Each row below holds a small network's activations on one record, seen along a few directions.
Here are examples, each followed by its value of one field, Y.
[-462, 472, 24, -27, 170, 54, -422, 36, 300, 291, -230, 247, 7, -294, 155, -181, 60, 218, -126, 281, 296, -52, -104, -307, -363, -120, 125, 456, 256, -128, 37, 77, -21, -419, -572, -452, 127, -366, -28, 405, 461]	y3
[102, -242, -247, 290, 327, 105, 186, 234, -120, -213, 28, -100, -137, -44, -237, 349, 8, -638, -217, 473, 10, 106, -200, 125, 283, 23, 16, -817, 397, 200, -187, 367, -363, 277, 793, -98, -552, 727, -194, -224, 1]	y4
[115, -15, -39, -212, 9, 309, -137, 527, 97, -81, 62, -332, 284, 143, -947, 230, 413, -494, 49, -248, -238, 24, -448, 560, 352, -448, 196, 146, 274, -73, -371, 56, -34, -173, -126, 116, 107, -250, -116, 117, 58]	y6
[183, -372, 158, -9, 187, -313, 135, -862, -493, -143, 368, 130, -83, 31, -310, -77, -142, 402, 341, -96, -220, 229, 8, -338, 161, 133, -103, -254, -371, -57, 141, -519, 435, -261, 127, 342, 138, 92, 402, -473, -294]	y5
[-412, 219, -394, -47, 297, -79, 91, 197, -88, 18, 10, -279, 0, 203, -494, -316, 234, 245, -313, 5, 132, -39, -168, 269, -442, -261, 208, -385, 134, 170, 197, 183, -627, 110, -171, 42, -290, -31, 210, 5, -72]	y8
[321, -394, 74, 539, -226, -315, -209, -185, 275, 214, 151, 293, 325, -635, 770, 308, -398, -169, 87, 376, -10, 24, 355, -405, 106, 419, -309, 24, 224, -191, -255, 114, 338, 24, -286, -14, -99, -333, -408, 224, 474]	y5
[-463, -541, -401, 363, 80, 294, -323, -163, -294, 56, 56, -186, 49, 17, -113, -15, -283, 264, -340, 674, -143, 265, 343, -388, -199, 77, -104, -83, 246, -51, -410, 272, 462, 231, -308, 13, -127, -745, -270, 126, 138]	y2
[-487, 188, 52, -397, 468, -190, -621, 135, 645, 174, -193, -508, -385, 443, 9, 260, 11, -141, 357, 664, 28, 83, 113, 30, 36, 22, 180, 209, -120, -220, 268, -41, -338, -333, 267, 238, -64, -119, 268, -62, 44]	y8
[296, -153, -177, -132, -305, -792, 125, 61, -263, 68, -146, 475, -73, -130, 730, -202, 105, 245, 422, -94, 110, 175, -266, -408, 132, 213, -86, 78, -429, 538, 309, -220, 305, -88, 389, -406, 377, 223, 56, -480, -139]	y2
[239, -322, -496, -305, 108, 2, 172, 424, -682, -101, -93, 74, -357, 293, 184, 24, -308, 595, 144, 251, -312, 160, -354, -491, -94, 71, 50, -305, -254, 373, -116, 131, 152, 238, 79, -52, 363, -35, -196, -567, -135]	y2
[-113, 450, -56, 181, 28, -152, -287, 282, 147, 387, -141, 422, 283, -472, 702, 87, -317, -217, -99, 144, -4, 60, -130, -421, -345, 226, -287, 271, 102, -95, -57, 0, 235, -310, -636, -348, 460, -326, -356, 214, 270]	y1
[242, -579, -75, 172, -333, -84, 258, -496, -294, 65, -43, 66, 263, 180, -597, -109, -263, 254, 372, -44, 35, -163, 38, -295, -168, 76, 283, -432, 29, -296, 153, -32, 2, -273, -43, 123, -303, -268, 335, -282, 215]	y7
[-717, 233, -174, -152, 409, 538, -306, 228, 8, 216, -59, -90, -193, 67, -389, -191, 163, 261, -535, 437, -11, 64, -83, -142, -284, -139, 135, 45, 170, -142, -200, 296, -59, -159, -603, -264, 84, -522, -337, 64, 317]	y3
[-357, 194, -239, 221, 2, -645, -146, -590, 340, 126, -208, 140, 123, -249, 689, -206, 38, 371, -28, 306, 73, 41, 461, -383, -184, 51, -139, 387, -32, 124, 77, -56, 339, -182, -543, 17, 130, -165, 82, 270, -230]	y1
[-50, -137, 187, -254, -67, 228, 420, 149, 18, -245, -12, -176, -285, 282, -434, 87, -298, -150, -115, -104, -22, -207, 157, -181, 130, -123, 186, -462, -34, -246, 388, 197, -418, 422, 660, 360, -385, 285, 141, -78, -160]	y4
[254, 67, 88, -278, 277, 427, 103, 428, 15, -455, -157, 53, 87, 134, -795, 361, 48, -393, -537, -534, 183, 71, 148, 418, 112, -461, 280, -95, 99, -339, -147, -58, -105, 263, -14, -306, 128, -62, -455, 153, 180]	y6
[-177, 715, 32, -88, -59, -302, -78, -239, 571, 145, -98, 74, 59, -415, 171, -74, 285, 384, -209, -138, 210, -130, 209, -101, -68, -1, 203, 363, -128, 18, 216, -138, -241, -367, -502, -80, -110, 115, 294, 205, 228]	y8
[-73, -624, -310, 412, -68, 280, -454, -45, -262, 14, 213, -33, -14, -292, -172, 314, -207, -58, -322, 627, -109, 140, 364, -297, 230, 137, -146, -451, 315, -351, -448, 286, 464, 335, -114, 131, -245, -632, -410, 57, 266]	y5
[81, -139, 97, -117, -216, 632, 139, 126, -172, 65, 271, -7, -8, 73, -867, 31, -56, 10, -268, -83, -92, 47, 87, -208, 65, -85, 692, -230, 251, -252, -553, 303, 68, -201, -205, 54, -357, -223, -186, -122, 645]	y4
[163, -319, 250, 39, 16, -190, 445, -837, -380, -181, 270, 112, 95, -16, -593, -16, -74, 347, 202, -218, -210, 82, -69, -80, 97, 175, 187, -224, -96, -295, -68, -619, 376, -350, 118, 221, -258, 2, 398, -348, -212]	y7
[166, 241, -246, -164, 302, 437, -438, 725, -334, -113, -502, 87, -612, 136, -148, -90, -61, 441, -27, 319, -98, 72, -318, -760, 210, 42, 10, -44, -264, 296, -345, 331, 183, -142, -183, -86, 543, -325, -285, -612, 37]	y1
[220, -315, 148, 199, -180, -141, 136, -129, -5, -10, -198, -351, -295, 99, -356, 186, -306, -554, 506, 215, 212, -29, -398, -177, 280, 421, -259, -264, 14, -321, 368, -17, 75, -37, 730, 299, -50, 104, 158, -264, -140]	y7
[-382, 578, 5, 111, 127, -11, -305, 13, 409, 340, -262, 301, -17, -392, 364, -173, 71, 134, -212, 132, 265, 50, -46, -326, -295, -20, 141, 548, 268, -35, 75, 103, -31, -335, -671, -390, 160, -280, 19, 449, 478]	y3
[482, 446, 401, -1, -56, -132, -229, 311, 410, 145, -330, 492, 174, -500, -104, 148, 1, -282, 35, -558, 109, -5, 125, 29, -8, -453, 413, 220, 293, -323, -108, -158, -56, -294, -214, -214, -70, 29, -125, 332, 681]	y6

Here are new rows. What is Y for each?
[-240, 525, 78, 174, -17, -194, 149, 397, -319, 15, 350, 350, 152, -594, 347, -266, 208, -117, -682, 65, -264, 104, 19, 125, 200, 175, -617, 173, 52, 177, -226, -48, 310, 80, -433, -328, 404, -6, -190, 302, -427]	y1
[211, -396, 33, 301, -109, 28, 178, -68, 60, -92, -115, 69, 252, -72, 768, -416, -385, -183, -303, 185, -165, 52, 740, 332, -408, 177, -349, 214, -4, 83, -1, 51, 574, 866, -319, -170, 113, -183, -408, 489, -144]	y2
[301, -161, 256, 102, -5, 85, -77, -390, -5, -145, 124, -149, -279, -6, -215, 391, -180, -114, 379, 60, 14, -2, -340, -174, 473, 470, -243, -67, 104, -387, 235, -109, 237, -144, 845, 279, -15, 1, 219, -230, -422]	y7
[-414, 541, 137, -347, 775, -469, -285, -231, 550, -169, 184, -193, -380, 114, -167, 194, 126, 197, 9, 399, -152, 145, 252, 72, 327, 250, -32, -118, -221, -122, 385, -354, -125, -372, 421, 144, -161, 201, 356, -127, -382]	y8
[531, -298, 254, 3, -625, -30, 201, -623, -57, 41, -257, 315, 206, -114, 321, 92, -269, 160, 258, -614, 346, -172, 262, -138, 110, 257, 383, 161, -40, -134, 152, -82, 190, -17, -130, 99, -130, -49, 45, 130, 330]	y7
[310, 660, 240, -134, -214, -365, -125, 104, 369, 143, -190, 384, 210, -620, -261, 301, 274, -262, -20, -557, 15, 54, 127, -31, 302, -121, 128, 115, 186, -110, -248, -135, 32, -613, -365, -255, -10, 219, -100, 183, 495]	y6
[246, -111, 333, 8, 57, 101, 294, -348, -40, 182, 372, -67, 301, 230, -819, 164, 117, -130, 106, -394, -158, 108, -315, 255, 86, -166, 384, 31, 180, -322, -115, -206, 278, -456, 102, -78, -191, -170, 384, -113, 76]	y4
[119, 548, 245, -138, 210, 17, -71, -162, 548, -38, -317, 57, 80, -18, 413, -226, 29, 88, -270, -522, 557, -211, 356, 288, -279, -216, 325, 463, -119, -169, 452, -290, -211, 171, -234, -267, -30, -18, 249, 370, 147]	y8
[-152, 411, 34, 163, -18, -454, -169, 215, 50, 211, 10, 395, 365, -504, 524, 80, -26, -211, -363, 36, -26, 49, -65, -233, -70, 367, -504, 358, 91, -26, 11, -118, 362, -355, -485, -518, 537, -137, -198, 109, -5]	y1
[-580, 227, 73, 65, 597, 160, -183, -79, 158, 267, 216, -102, 277, 293, -276, -81, 356, 120, -113, 112, -314, 229, -525, 366, -358, 34, -262, 307, 67, -376, 275, -377, 59, -432, -238, -558, 317, -99, 114, 55, -102]	y3
[-71, -96, 215, -458, -18, 593, 172, 114, 82, -300, 66, -109, -471, 140, -262, 243, -310, -52, -141, 3, -70, -212, 205, -273, 184, -7, 416, -195, -13, -380, 130, 192, -259, 287, 642, 448, -373, 99, -22, -96, 45]	y4
[87, 36, 475, -406, 279, 165, 250, -388, 178, -175, 247, -131, -418, 216, -158, 257, -249, -220, 134, -265, 227, 72, 131, -27, 317, 316, 210, -291, -240, -594, 509, -183, -177, -245, 882, 129, -62, 209, 232, 38, -219]	y4
[267, -507, -411, 523, -41, -139, -42, 4, -402, -402, -68, -113, -59, -76, -271, 18, -21, -377, -388, 185, 23, 282, -167, -118, 271, -20, -344, -867, 585, -73, -151, 94, -113, 270, 516, 306, -593, 177, -335, -105, -26]	y7
[-273, 512, -80, 8, 46, -123, -225, -137, 392, 311, -382, 333, 7, -5, 397, -423, 49, -248, -274, -178, 659, 26, -151, 354, -288, -120, 114, 307, 133, 202, 338, -129, 44, -33, -66, -817, 233, -100, -111, 450, 53]	y3
[37, -785, -199, 331, -90, 306, -190, 70, -364, -188, 177, -260, 160, -157, -19, 394, -347, -234, -330, 433, -125, 174, 526, 50, 189, 252, -275, -490, 170, -343, -189, 103, 415, 509, -32, -158, -21, -301, -619, 42, 56]	y5
[-557, 316, -101, -584, 400, 312, -532, 346, 411, -148, -61, -308, -467, 331, -12, 236, -43, 227, -137, 780, 11, -13, 447, -229, 196, 19, 190, -126, 5, 72, -106, 399, -537, -60, 13, 253, -340, -279, -15, -106, 38]	y8
